Questions about the grid below.
1) The entry just left of -24?
2) The entry just right of the largest entry?
3) The entry just right of -12?
[[-27, 14, -20, -15, -28, -11, 38, -9, -14, -16], [-27, 13, -27, -8, -11, -21, 34, -13, -14, -13], [-40, -17, -15, -12, -17, -16, 35, -6, -14, 0], [-26, -2, -16, -7, -24, -16, 32, -7, 1, -10]]
1) -7
2) -9
3) -17

m = ((23.1, -21.1, 45.9, 34.3, 55.7, 21.7, 45.9, 56.2, -8.9, -34.5, 18.2, -8.6, 37.5, 5.2), (40.5, -21.1, 43.8, 45.3, 55.0, 32.3, 35.0, 55.7, -2.4, -25.9, -14.2, 15.3, 25.4, 16.2), (-3.0, -19.1, 26.7, 18.3, 44.3, 88.7, 53.7, 25.1, -6.9, 4.1, 18.1, -10.3, -3.6, 21.9), (-48.6, -79.7, 130.0, -31.4, 129.9, 62.6, 150.4, -9.5, -91.8, -69.9, -56.3, 202.2, 12.6, 62.9), (-5.0, -21.4, 32.8, 15.4, 49.4, 85.1, 60.6, 21.8, -11.8, -0.3, 12.0, 1.3, -2.7, 25.9), (40.8, 41.1, -74.0, 67.9, -39.3, 111.5, -39.6, 58.9, 75.8, 74.9, 91.1, -219.8, -18.3, -16.2), (54.3, 6.2, 34.0, 41.6, -11.3, 116.8, 15.9, -10.1, 47.1, -45.2, -89.8, 45.9, 20.7, -6.6), (30.0, 74.6, 36.9, 29.6, -30.5, 62.8, 7.0, 78.8, -2.4, 52.8, 38.9, 26.7, 14.8, -17.6), (-8.8, -26.2, 40.2, 13.5, 56.2, 84.3, 66.3, 20.0, -18.5, -5.7, 7.8, 14.9, -1.7, 27.2))
The maximum?
Answer: 202.2
The entry just left of the smallest entry: 91.1
The entry just left of 116.8: -11.3
The entry just right of 91.1?
Answer: -219.8
The entry just left of 15.9 is 116.8
The entry just left of -17.6?
Answer: 14.8
The entry just left of 62.9: 12.6

M =
[[ 20.8   3.6 -15.1 -27.6  44.1  21.0  44.6  38.3 -23.5  19.7   7.9  39.2]
 [ 29.3   5.4 -20.2 -36.7  59.5  27.6  60.0  51.9 -30.8  25.7  10.5  52.3]]
Rows and columns are numbered from 0.
Which number is the entry at row 0, column 0?
A: 20.8
The bottom entry of the column that holds the largest entry -> 60.0
The entry in the top-right corner -> 39.2
Which number is the entry just left of 21.0?
A: 44.1
The entry in row 0 and column 2: -15.1
Which number is the smallest entry?
A: -36.7
Which number is the entry at row 0, column 1?
A: 3.6
Which number is the entry at row 1, column 0?
A: 29.3
The entry at row 1, column 2 -> -20.2
The entry directly above 25.7 is 19.7
The entry just right of the largest entry is 51.9
The entry just left of -20.2 is 5.4
The entry just right of -30.8 is 25.7
Which number is the entry just left of 39.2?
A: 7.9
The entry just left of 44.6 is 21.0
Which number is the top entry of the column that holds the smallest entry?
A: -27.6

A =
[[ -5.6  -0.5   1.2 -15.1  -2.8 -20.7  -6.8   4.5 -27.4   2.0 -15.0  -9.6
  -21.9  -8.0]
 [ 21.2  25.7   7.2   1.6  17.9 -16.7   5.4   9.6 -20.9  10.6 -22.8  -5.4
  -10.2  18.5]
 [  4.5 -12.0 -14.5   0.0  -0.1   2.9 -11.7  -7.3  19.7 -16.0  19.1  26.3
    4.7  15.7]
 [ -8.4  11.2  17.0  -9.9  -2.0  -7.3  -3.3  11.0  -8.2  18.3  -5.6  -9.3
   -7.7 -14.2]
 [  5.8   8.8   4.0 -14.5   6.9 -13.9 -12.7  10.6 -12.4   5.8  -4.5   3.3
  -15.4  10.0]
 [ 19.5  21.1   0.3  17.7  13.5  -1.5  17.5  -2.1  -4.3   2.5 -17.2  -5.2
    8.1  14.5]
 [-15.4 -12.2   4.0   1.2 -11.7   8.9  -1.6  -7.6  14.6   1.7   5.1  -8.5
    8.4 -18.7]
 [ 11.4  -0.1  -7.8  14.7   6.1  25.3  10.7 -11.2  13.6  -7.7   5.1 -12.8
   19.5   8.6]
 [ -9.6  -5.9   4.3 -20.9  -5.3 -21.7 -17.5   5.6  -8.8   3.5   1.8  10.7
  -20.3  -6.1]]
The entry just left of the largest entry is 19.1
The entry just left of the smallest entry is 4.5
The entry just right of -7.6: 14.6
The entry just right of the smallest entry? 2.0
The entry just left of 3.3 -> -4.5
The entry just left of 7.2 is 25.7
The entry just right of -12.0: -14.5
The entry just right of -4.3: 2.5
The entry just left of 18.3: -8.2
The entry just right of -1.6: -7.6
The entry just right of -5.4 -> -10.2
The minimum -> -27.4
The entry just right of 4.7 -> 15.7
